Each row below holds a small network's activations on one input, seen along a few directions.
Each table varies a few parts of the input and shows all the possible inputs, shuffled.
A made-up example of a description, with smaller parts first: one of 6 places along a line, together with either a single point or one of 9 places along a line or (one of 3 separate values, together with one of 5 places around a ring).
Shared parts are said once, and a part with two or three values counts as separate values.
(in the rows, 128 means zero)

Other details of the inputs vary at random and push rows far along two fixed directions, the same in every table; ignore that.

Rows:
row 1: [118 104 103 123 113 107 181  85 184 107  95  94 141 106]
row 2: [140 121 126 103 206 140  99 136  30 191 175 158 112 181]
row 3: [134 140 135 127 119 127 127 137 138 130 130 135 135 120]
row 4: [133 130 140 130 120 123 124 137 127 119 127 124 123 115]
row 5: [128 137 141 134 125 123 118 134 129 121 126 129 119 122]
row 6: [134 132 135 132 120 125 121 138 127 120 124 122 125 120]
row 7: [123 133 132 132 125 128 115 139 131 127 136 138 128 129]
row 8: [122  98 103 117 163 118 159  92  98 140 117 108 116 149]
row 9: [134 134 143 133 119 120 122 133 130 121 127 126 122 125]
row 10: [125 136 135 134 118 128 120 136 127 119 125 122 125 122]
row 11: [134 125 135 139 125 152 116 141 130 126 135 132 130 132]
row 12: [121  99 106 122 132 107 171  91 161 121 114  98 130 132]
row 13: [122 140 131 129 121 129 119 130 136 127 125 141 135 125]
row 14: [118  97 104 117 162 115 157  90 101 144 115 109 115 148]
row 15: [132 129 133 127 122 127 121 142 131 127 140 132 130 119]
row 16: [134 134 143 133 122 120 125 139 129 122 128 124 122 119]
row 17: [122 139 126 129 114 133 123 130 136 127 123 142 131 123]
row 18: [133 135 132 123 126 127 127 125 132 133 130 136 134 130]
row 19: [124 135 129 129 121 134 118 141 129 126 138 130 131 127]
row 20: [123 134 139 136 122 122 117 133 127 121 123 130 123 124]
row 21: [123 141 128 127 117 135 123 132 135 124 127 132 138 122]
row 22: [137 127 140 147 123 145 118 135 124 119 125 123 125 126]
row 23: [128 143 133 128 123 130 120 131 139 128 128 141 132 122]
row 24: [126 134 126 130 120 134 120 140 128 123 135 137 127 129]
row 25: [134 131 135 136 121 154 121 133 135 125 124 134 136 127]
row 26: [123 133 127 131 119 132 117 139 130 128 134 139 125 128]
row 27: [124  94  91 108 164 116 172  82 119 147 113 103 135 144]
row 28: [132 131 128 128 122 130 118 144 131 127 137 130 132 125]
row 29: [134 133 136 129 123 125 122 144 133 130 141 131 129 124]
row 30: [126 140 125 129 116 134 126 131 133 122 124 139 134 124]
Each input here is: one of 3 separate values, together with either a single point or one of 9 places around a ring.
Question: Which other rows does row 4 become when the choice among 3 separate values takes its other values? List them by row number.
Answer: row 1, row 15
Question: Which other rows does row 23 become when the place on the ring of 9 takes its other values? List them by row number.
Answer: row 1, row 3, row 13, row 17, row 18, row 21, row 27, row 30
Question: Which other rows does row 19 become when the place on the ring of 9 takes its other values? List them by row number.
Answer: row 2, row 7, row 12, row 15, row 24, row 26, row 28, row 29

Rows:
row 31: [111 117 121 157  74 124 160  96 214  74  73 101 141 101]
row 32: [141 180 175 129 138 136  58 183  64 144 157 173 111 131]
row 33: [143 118 125 117 181 161 101 156  44 173 174 151 119 166]
row 34: [121 105 112 126 144 111 156 104 109 118 111  95 105 137]
row 35: [104 125 117 139  80  93 160 105 217  78  87  92 137  81]
row 36: [134 159 158 150  88 170  80 170 152 115 146 166 142 116]
row 37: [122 105 105 115 148 132 161  92 139 135 115 110 144 128]
row 38: [127 114 119 140  79  97 172 114 233  82 101  87 142  88]
row 39: [114 108 115 136 144 124 155  89 128 126 107 105 120 145]
row 40: [153 160 163 140  94 143  91 189 151 120 161 158 135 105]
row 41: [138 161 154 149  88 149  77 192 137 108 149 147 131 108]
row 42: [163 194 200 143 108 147  39 215  75 138 178 182 118 123]
row 43: [121 164 165 154  77 129  83 171 149  99 130 157 113 106]
row 44: [140 162 169 134 126 141  55 197  48 140 167 169 100 135]
row 45: [108 130  71  96 121 117 181  72 163 145  90 154 152 121]
row 46: [142 160 161 130 132 149  48 199  51 148 178 171 111 138]
row 47: [111 121 112 142  84 116 173 107 229  83  91  95 148  83]
row 48: [128  74 103  95 200  82 177  77  70 167 132  99 100 164]
row 49: [135 168 166 157  81 145  83 180 123  99 133 138 120 106]
row 50: [122 131 129 147 104 147 125 139 173 112 130 138 135 120]
row 51: [126  86  98 100 210 122 161  71  53 174 116 112 126 171]
row 52: [ 99 120  85  90 125  84 177  94 183 140 127 112 163 129]
row 53: [121 116 116 150  72 133 167 109 208  77  82  84 140  91]
row 54: [125 119 127 122 176 127 122 114  71 153 136 136 102 167]
row 55: [128 108 114 120 178 140 120 121  88 164 151 138 123 168]
row 56: [153 164 174 145  86 136  87 176 137 110 135 153 134 105]
row 57: [129 118 116 111 177 126 126 122  89 161 142 129 130 148]
row 58: [128  66  90  97 203  78 205  50  96 154 113  75 104 165]
row 59: [118 109 111 147  72 134 170 109 216  75  93  88 146  90]
row 60: [115  73  87 101 214 117 154  74  60 179 140 117 108 186]
row 61: [101 127  64  96 137 139 166  82 157 144 127 146 164 153]
row 62: [126  98 109 132 137 130 154 101 113 121 103 100 126 137]
row 63: [137 124 124 110 176 146 124 115  75 167 133 134 132 150]
row 64: [120 115 123 138  75  84 166 111 223  79 100  88 131  84]
row 65: [144  68  93  89 214 128 176  77  69 186 148 110 129 176]
row 66: [138 167 163 153  89 169  77 171 144 116 135 161 136 118]
row 67: [130 180 170 149  90 134  85 168 135 106 127 145 130  99]
row 68: [148 140 147 134  99 135 127 141 161 116 125 125 137 108]
row 69: [128 138 143 111 173 118  96 143  46 164 150 152 106 148]
Question: Describe the family of inputs behind these rows.
Answer: either one of 3 separate values or (one of 4 separate values, together with one of 9 places around a ring)
Question: A walk changes only the place on the ring of 9. It starts at row 62 and steps to row 53. List the rest of the walk in order.
Answer: row 59, row 33, row 41, row 46, row 44, row 34, row 49

Rows:
row 70: [130 117 133 123 131 100 137 120 141 128 122 114 126 123]
row 71: [134 139 136 119 158 155 118 130 107 152 154 150 150 146]
row 72: [142 138 126 117 150 142 121 133 119 154 151 144 142 141]
row 73: [126 144 119 106 141 144 108 142  94 167 164 174 136 144]
row 74: [129 117 138 130 128 111 152 101 148 119 101 117 119 124]
row 75: [139 135 126 108 148 131 116 150 102 161 159 165 145 144]
row 76: [130 118 123 122 126 113 140 126 127 125 115 107 136 114]
row 77: [126 111 128 146 118 123 144 113 137 112 114 107 117 131]
row 78: [131 123 123 119 125 113 148 116 127 123 110 102 130 113]
row 79: [ 88 157 107 117 132 101 124 107 126 134 110 153 132 133]
row 80: [121 122 132 133 137 121 131 128 134 136 134 126 115 132]
row 81: [124 136 119 108 137 159 102 140  95 156 151 164 133 150]
row 82: [126 112 126 130 121 103 138 128 133 115 124 102 123 126]
row 83: [146 198 203 180  41 168  24 233 146  79 156 181 125  91]
row 84: [129 168 165 178  20 147 101 171 228  48  95 130 145  54]
row 85: [132 124 115 125 124 119 160 107 134 112 103 100 126 109]
row 86: [126 117 127 127 121 103 145 120 132 114 119  98 117 126]
row 87: [131 113 133 138 137 129 129 113 135 124 122 128 120 132]
row 88: [122 119 133 124 137 109 129 119 138 125 134 117 122 123]
row 89: [131 122 133 121 130  99 146 111 142 126 117 110 120 123]
row 90: [131 117 125 139 123 133 146 111 131 122 105 112 128 119]
row 91: [121 112 121 142 130 132 127 132 132 113 126 112 114 136]
row 92: [132 124 125 126 129 105 157 102 148 115 109 108 115 119]
row 93: [125 116 126 136 141 127 128 124 141 126 125 125 116 132]
row 94: [146 141 127 113 148 135 112 151 106 163 165 153 141 144]
row 95: [129 118 129 129 123 125 155 107 133 116  95 109 129 115]
row 96: [116 118 126 139 127 125 132 136 126 123 135 113 113 135]
row 97: [129 134 124 119 145 156 122 126 117 149 138 146 148 151]
row 98: [117 115 127 131 127 113 130 127 130 112 136 104 119 126]
row 99: [127 118 118 133 119 109 158 110 140 102 111  95 113 122]
row 100: [122 119 124 122 132 122 132 124 125 122 126 108 131 113]
row 101: [138 141 122 100 146 134 102 154  90 167 170 181 134 142]
row 102: [121 124 123 131 132 135 134 133 121 132 126 117 125 123]
row 103: [125 117 118 135 136 141 130 129 127 122 118 117 126 123]
row 104: [124 111 132 137 118 115 152 109 140 106 104 104 117 127]
row 105: [131 117 134 140 127 118 144 105 145 125 111 120 119 127]
row 106: [130 146 111 108 142 160 103 152  86 155 158 174 133 152]
row 107: [133 139 123 118 150 158 112 124 111 157 138 144 149 154]
row 108: [133 134 114 122 137 158 104 130  96 156 142 158 142 150]
Question: Describe the family of inputs behind these rows.
Answer: either a single point or one of 11 places around a ring or (one of 3 separate values, together with one of 9 places around a ring)
Question: A walk changes only the place on the ring of 9. It starts at row 92 and steps to row 74. List the rest of the walk in order.
Answer: row 105, row 87, row 93, row 80, row 88, row 70, row 89
Question: Which other rows does row 96 become when the choice among 3 separate values takes its other values? List them by row number.
Answer: row 80, row 102
Question: A walk changes only the place on the ring of 11. It starts at row 71 and steps to row 97. List the rest of the walk in order.
Answer: row 107, row 108, row 81, row 106, row 73, row 101, row 75, row 94, row 72

Rows:
row 109: [ 98  87  95 136 107  86 211  50 201  82  65  72 119 114]
row 110: [145 169 154 117 124 131  86 174 101 148 173 150 124 125]
row 111: [148 127 130 123 180 136 122 135  82 155 147 128 134 150]
row 112: [135 152 120 111 136 154 120 124 113 166 135 189 149 142]
row 113: [126 133 140 113 166 119 110 124  72 151 135 137 122 143]
row 114: [135 113 144 123 169 122 103 138  72 150 146 133 120 142]
row 115: [150 109 143 128 167 128 107 133  77 154 154 126 125 142]
row 116: [125 151 108 129  85 154 144 117 177 118 101 160 165  96]
row 117: [137 164 161 141 123 132  70 167  95 137 139 168 101 129]
row 118: [130 124 141 119 176 123 109 133  74 153 138 135 108 138]
row 119: [111 101 126 162  65  98 170 100 231  58  77  83 122  88]
row 120: [132 162 149 160  54 157 110 155 188  77 109 114 136  82]
row 121: [117  92 101 102 168  85 174  91 115 140 122 102 103 133]
row 122: [157 159 159 146 135 158  81 178  93 136 161 163 119 144]
row 123: [149 155 176 148 128 161  77 187  89 140 165 167 112 130]
row 124: [139 170 164 135 124 143  79 159  93 128 147 168 114 146]
row 125: [137  98  90 107 169  97 183  97 123 142 133  95 128 145]
row 126: [100 144 107 126 145 153 102 134 110 152 156 172 134 159]
row 127: [121  60  94 149 107  93 214  49 216  82  76  53 122 111]
row 128: [129 153 162 174  38 142 101 177 193  67  99 110 131  86]
row 129: [128 147 162 170  43 140  95 170 183  61 104 124 127  80]
row 130: [ 95  74  77 138  96 104 232  36 210  79  48  43 141 110]
row 131: [128 133 141 116 162 128 115 123  76 160 141 133 133 151]
row 132: [142 170 176 148 112 165  46 202  70 126 150 174 103 122]
row 133: [118 164 155 160  45 136 106 156 176  64  96 130 129  81]
row 134: [143 143 158 175  40 146 101 164 191  63 109 115 133  77]
row 135: [122  83 113 123 170 103 167  93 117 143 112  80 126 147]
row 136: [145 133 137 124 135 180  95 156 125 153 170 171 144 152]
row 137: [142 132 137 124 166 149 109 129  74 164 156 138 111 160]
row 138: [131 139 137 111 170 123 115 118  79 149 135 135 127 154]
row 139: [145 153 175 152 116 145  67 190  93 136 156 157 109 143]
row 140: [141 157 143 168  59 155 118 163 191  66 103 116 141  86]
row 141: [133 133 123 142  77 181 121 147 199  98 128 136 161  99]
row 142: [129 132 134 115 172 114 105 126  78 159 129 136 114 137]
row 143: [120 109  98  94 162  87 176  79 116 137 121 103 123 150]
row 144: [132 149 159 169  51 157 118 170 190  70 105 118 134  73]
row 145: [115 102 100  98 154  91 178  83 115 148 126  99 129 147]
row 146: [136 165 168 141 116 148  78 165  87 139 154 167 120 144]
row 147: [113 101  99  95 159  81 174  83 110 140 118 104 117 139]
row 148: [139 118 131 108 164 119 135 145  86 159 163 131 116 136]
row 149: [140 121 147 123 177 140 118 142  75 161 152 132 126 137]
row 150: [134 136 134 127 101 159 114 147 191 121 141 142 165 116]
row 151: [130  82  77  86 161 125 178  94 152 157 142 114 152 157]
row 152: [138 133 138 115 173 138 113 126  81 165 150 125 129 146]
row 153: [ 91 144  97 142 100 156 120 129 169 107 124 147 147 116]
row 154: [124 114  74  79 153 105 184  74 135 173 113 143 160 143]
row 155: [124 167 150 155  54 142 111 148 182  63  97 127 134  93]
row 156: [130 130 102  92 165 135 144  94 109 182 124 162 161 148]
row 157: [121  78 101 105 161  83 172  92 115 136 129  96 116 137]
row 158: [136  77 102 110 159  89 173  91 119 141 139  92 119 138]
row 159: [138 156 169 144 127 141  73 175  90 131 149 168  95 130]
row 160: [ 91 103  59  95 157 106 168  87 135 156 131 126 145 156]
row 161: [ 96 122  88 108 168 134 126 108 110 164 145 147 146 163]
row 162: [120 161 146 164  50 129 107 154 190  70  86 124 121  76]
row 163: [123  85 102 109 160  85 176 100 118 145 129  86 116 147]
row 164: [117 100  94  97 164  77 168  86 117 147 114 103 109 132]
Question: Changing only one part turns row 122 into row 125. The same change can be made to row 126. Which row results?
Answer: row 160
Question: Changing only one part turns row 119 into row 129. The same change can be made to row 127. Which row results?
Answer: row 134
Question: Describe the family of inputs behind these rows.
Answer: one of 4 places along a line, together with either one of 3 separate values or one of 11 places around a ring
Question: A walk changes only the place on the ring of 11. It starts at row 164 and steps to row 121. List the rest of the walk in order.
Answer: row 157, row 163, row 158, row 148, row 125, row 110, row 145, row 143, row 147
Question: A walk changes only the place on the line of 4. It starts at row 144 and steps to row 123. List the rest of the walk in order.
Answer: row 149, row 148
